Each row below holds a small network's activations on one input, seen along a few directions.
In each table, some parts of the input vary, and every possible input appears once, in random order.
Descriptions start from the smaller parts, as in this example, which fits no table here: one of 2 separate values, together with either a single point or one of 9 places along a line or (one of 4 places along a line, together with one of 8 places around a ring).
Shared parts are said once, and a part with two or three values counts as separate values.
(in the rows, 128 means zero)

Other details of the inputs vary at random and push rows far along two fixed directions, the same in every table; ignore that.

Table:
R1: [252  65 129 148 130  41  70 121 223 128 153]
R2: [172 123 140 112 122 106 120 140 126 157 137]
R3: [ 50  97 170 156 158 155 135  86 154  22  80]
R4: [145 114 101 128 101 118 128 149 119 155 124]
R5: [ 67  90 138 145 140 126 109 123 174  39 122]
R6: [133 158 143  98 118 134 152 153  80 176 136]
R7: [125 155 119 147 138 129 126 109 113 150 140]
R8: [111 121 118 132 107 145 153 147 103 134 114]
R9: [134 152 146 115 133 129 142 148 105 142 141]
R10: [118 160 144  80 141 170 154 147 114 131 124]
R11: [101 169 119 100 132 179 150 111 100 148 112]
R12: [223  68 105 173 133  40  50  75 230 128 160]
R13: [143 135  95 136 110 115 124 146 117 158 152]
R14: [120 135 103 115 101 136 138 150  88 161 126]
R15: [176 121 144 123 120 114 142 144 122 157 130]
R16: [126 163 115 133 122 133 138 114  86 175 133]
R17: [130 149  90  99 113 159 141 149 119 156 136]
R18: [ 92 170 105 126 118 156 155 160  74 158 142]
R19: [ 61  98 163 147 155 144 121  88 158  35  81]
R20: [164 146 137 129 138 111 125 145 129 154 158]
R21: [ 42 101 166 143 159 149 116  84 155  25  88]
Each input here is: one of 3 separate values, together with either a single point or one of 6 places along a line.
The inputs of R16 and R9 match in every part but the choice among 3 separate values. If R12 is changed in the same way as R16 into R9, which row does it become?
Answer: R6
A walk changes only the place on the line of 6. It starts at R8 and steps to R4. List the rest of the walk in order.
Answer: R14, R5, R13, R18
Change only the choice among 3 separate values in R8. List by row number the other rows that result.
Answer: R3, R15

Table:
R22: [161 133 126 105 108 126 150 159 105 163 117]
R23: [ 67 156 192 113 159 170 159  94  92  99  83]
R24: [169  76 138 134 150 105  88 123 217  76 141]
R25: [154 144 117 142 123 122 125  80  98 183 116]
R26: [152 122 139 113 107 113 146 152 104 164 137]
R27: [137  96 104 147 144  96  75  97 211  74 148]
R28: [ 28 120 148 133 120 164 157 129  95  74 100]
R29: [143 126  92 131  97 125 138 141 108 164 114]
R30: [138 100 112 173 148  98  92 103 202  75 153]
R31: [133 138 104 142 113 116 120 143  97 168 136]
R32: [ 31 125 134 125 142 189 145 125 122  63  97]
R33: [159 140 136 120 125 111 127 159 103 166 141]
R34: [154 158 122  92 126 130 129 142 119 160 150]
R35: [165 158 129 121 130 126 141 147 118 163 158]
The inputs of R26 and R28 match in every part but one. If R33 is changed in the same way as R26 into R28, which row does it become?
Answer: R31
What do these inputs look like to the network?
Answer: one of 2 separate values, together with either a single point or one of 6 places around a ring
Change only the choice among 2 separate values in R34. List by row number the other rows that result.
Answer: R27

Table:
R36: [136 102 121 148 139  94  95 101 169 103 139]
R37: [136 105 119 150 135 110  92 104 175 101 144]
R38: [133 119 143 123 143 108 115 123 148 110 138]
R39: [ 93 151 160 114 135 151 153 136 100 112 104]
R40: [140 106 129 156 134 100 102 102 168 101 120]
R41: [153 100 128 161 135  98 102 106 158 121 121]
R42: [154  84 131 141 129  88 104 146 179  92 148]
R43: [209 118 122 124 114 100 124 131 130 195 138]
R44: [ 97 140 121 144 142 143 129 121 137 100 125]
R45: [ 60 130 154 109 123 163 159 162 104  83 112]
R46: [113 124 118 136 137 137 110 112 142 103 127]
R47: [ 78 146 152  95 140 164 153 133 105 109 108]
R48: [143 170 120  87 113 146 154 149  65 196 129]
R49: [209 123 124 133 115  88 123 134 117 199 150]
R50: [ 78 145 127 114 131 158 141 118  95 115 107]
R51: [ 64 156 159 112 151 169 143 140 107  90 113]
R52: [110 110 142 148 130 128 126 106 131 108 113]
R53: [126  97 111 151 122 107 106 139 160  99 128]
R54: [101 141 159 119 134 138 149 130 106 113 116]
R55: [141 153 107 116 101 139 151 125  81 196 118]
R56: [101 123 140 121 127 136 138 164 125  99 120]
R57: [136 187 117 102 116 153 171 160  58 203 148]
R58: [136 170 126  90 110 144 156 148  66 198 136]
R59: [158  94 123 128 122 104 111 151 164 104 136]
R60: [164  77  98 153 117  89  91 129 183 103 138]
R61: [ 56 152 138 120 138 160 142 123  95 105 102]
R62: [136 119 142 132 147 114 108 125 159 103 147]
R63: [ 99 124 129 130 130 131 121 109 133 108 124]
R64: [126  92 112 147 114 110 110 134 158 103 136]
R65: [175 148  97 124  98 118 135 124  89 204 128]
R66: [212 125 119 124 113 100 124 135 115 197 138]
R67: [165 110 129 140 141 104 106 122 188 104 156]
R68: [224 131  99 119 117  94 100 136 142 195 164]
R69: [178 150 117 109 119 108 124 142 110 193 143]
R70: [175 165 109 117 121 125 139 153 107 193 151]
R71: [ 55 143 153 133 134 164 162 120  72 112  97]
R72: [183  91 146 152 143  84  96 117 181 113 132]
R73: [110 125 157 119 138 139 136 123 132  87 108]
R74: [ 61 137 146  98 122 176 170 167  92 101 103]
R75: [134 157 112 115 102 153 164 132  54 213 111]
R76: [118 128 145 122 140 135 119 128 145 104 139]
R77: [128  83 114 157 125  95 102 131 171  87 138]
R78: [178 158 106 111 119 131 140 147 108 186 150]
R79: [ 92 147 142 111 144 166 154 137 126 102 122]
R80: [ 90 129 140 140 131 133 137 111 116 104 112]
R81: [107 127 115 137 138 144 129 114 151 104 127]
R82: [150 100 156 140 136 109 117 118 157 108 128]
R83: [147 164  92 129 113 131 145 135  87 196 152]
R84: [160 125  84 123  90 121 134 153 107 191 136]
R85: [143 101 112 145 138 113  92 103 182 106 137]
R86: [109 112 138 144 135 136 128 108 125 102 103]
R87: [115 127 117 145 134 132 123 114 151 105 138]
R88: [ 94 138 147 109 145 159 136 131 130 102 121]
R89: [148 107 114 156 142 100  82 108 183 105 141]
R90: [ 50 158 136 123 137 171 149 125  83 110 117]
R91: [129 111 131 146 123 113 116 103 149 110 123]
R92: [ 46 144 139 111 137 175 152 115  99  98  97]
R93: [177 156  79 127 109 126 133 132 103 200 149]
R94: [121 113 155 123 139 130 129 118 155  90 112]
R95: [118 115 160 128 136 124 128 118 150  88 121]
The inputs of R45 and R56 match in every part but one. If R82 is changed in the same way as R45 into R56, which row does it become?
Answer: R72
What do these inputs look like to the network?
Answer: one of 2 separate values, together with one of 5 places around a ring, together with either a single point or one of 5 places along a line
A walk changes only the place on the line of 5. It starts at R66 and steps to R73. List the rest of the walk in order.
Answer: R48, R68, R78
Change only the place on the line of 5 in R92. List by row number the other rows that result.
Answer: R55, R75, R81, R85
Change only the choice among 2 separate values in R75. List by row number the other rows that result.
Answer: R43
Change only the place on the ring of 5 in R80. List by row number the other rows that result.
Answer: R40, R55, R65, R91
List by row number the other rows that have the place on the ring of 5 and the choice among 2 separate values in common with R90.
Answer: R36, R71, R77, R80, R83

Table:
R96: [180 128 124 131 123  98 114 117 124 175 122]
R97: [159 133  87 128 115 106 103 122 129 167 158]
R98: [124 105 143 131 155 132 111 133 184  68 136]
R99: [ 82 144 157 128 155 164 149 105 131  75 108]
R100: [179  87 137 145 129  81  97  95 180 127 133]
R101: [ 98 119 150 115 150 131 114 134 157  66 138]
R102: [164 125 122 112 111 130 139 158 109 172 129]
R103: [125 161  92 122 111 155 154 135  93 168 132]
R104: [ 68 134 174 158 154 136 145 120 109  77 117]
R105: [185 118 124 134 122 111 121 115 126 176 125]
R106: [ 55 132 129 129 137 158 136 116 135  80 122]
R107: [ 97 116 151 119 146 135 126 133 168  70 136]
R108: [ 33 175 126  94 103 192 180 147  13 155  95]
R109: [109 107 158 139 144 136 136 101 148  74  98]
R110: [ 79 109 134 175 139 118 123 126 140  71 131]
R111: [ 82  96 131 141 125 130 122 111 153  78 111]
R112: [ 72 123 168 120 144 144 133 106 111  80  98]
R113: [148 142  89 132 119 138 125 130 119 172 143]
R114: [168 145 113 111 120 131 144 152 125 160 147]
R115: [169 125 121 114 107 124 147 154 116 161 128]
R116: [100 178  96 113 117 158 148 143  72 175 125]
R117: [150 122  96 135 104 130 128 132 110 173 124]
R118: [156 154 125 115 129 119 119 114 108 172 146]
R119: [163 100 131 129 128  95 104 143 166 115 127]
R120: [ 73 115 163 108 135 145 135 143 120  71 109]
R121: [173 114  90 141  98 112 126 126 131 166 129]
R122: [181 109 120 133 143  88  87 136 194 112 154]
R123: [159 161 122 122 134 121 122 120 115 174 135]
R124: [167 119 131 143 149 116 103 102 169 125 139]
R125: [101 149 107 122 108 146 143 140  78 161 106]
R126: [132 121 146 150 129 107 130 158 129 113 149]
R127: [114 150 135  92 101 151 168 163  71 174 121]
R128: [177 106 132 144 143  88  92  92 193 121 152]
The inputs of R126 and R104 match in every part but one. If R102 is changed in the same way as R126 into R104, which row does it become?
Answer: R105
What do these inputs look like to the network?
Answer: one of 3 separate values, together with either a single point or (one of 2 separate values, together with one of 5 places around a ring)
List by row number the other rows that have the choice among 3 separate values in common with R108.
Answer: R97, R103, R106, R110, R111, R113, R116, R117, R121, R125
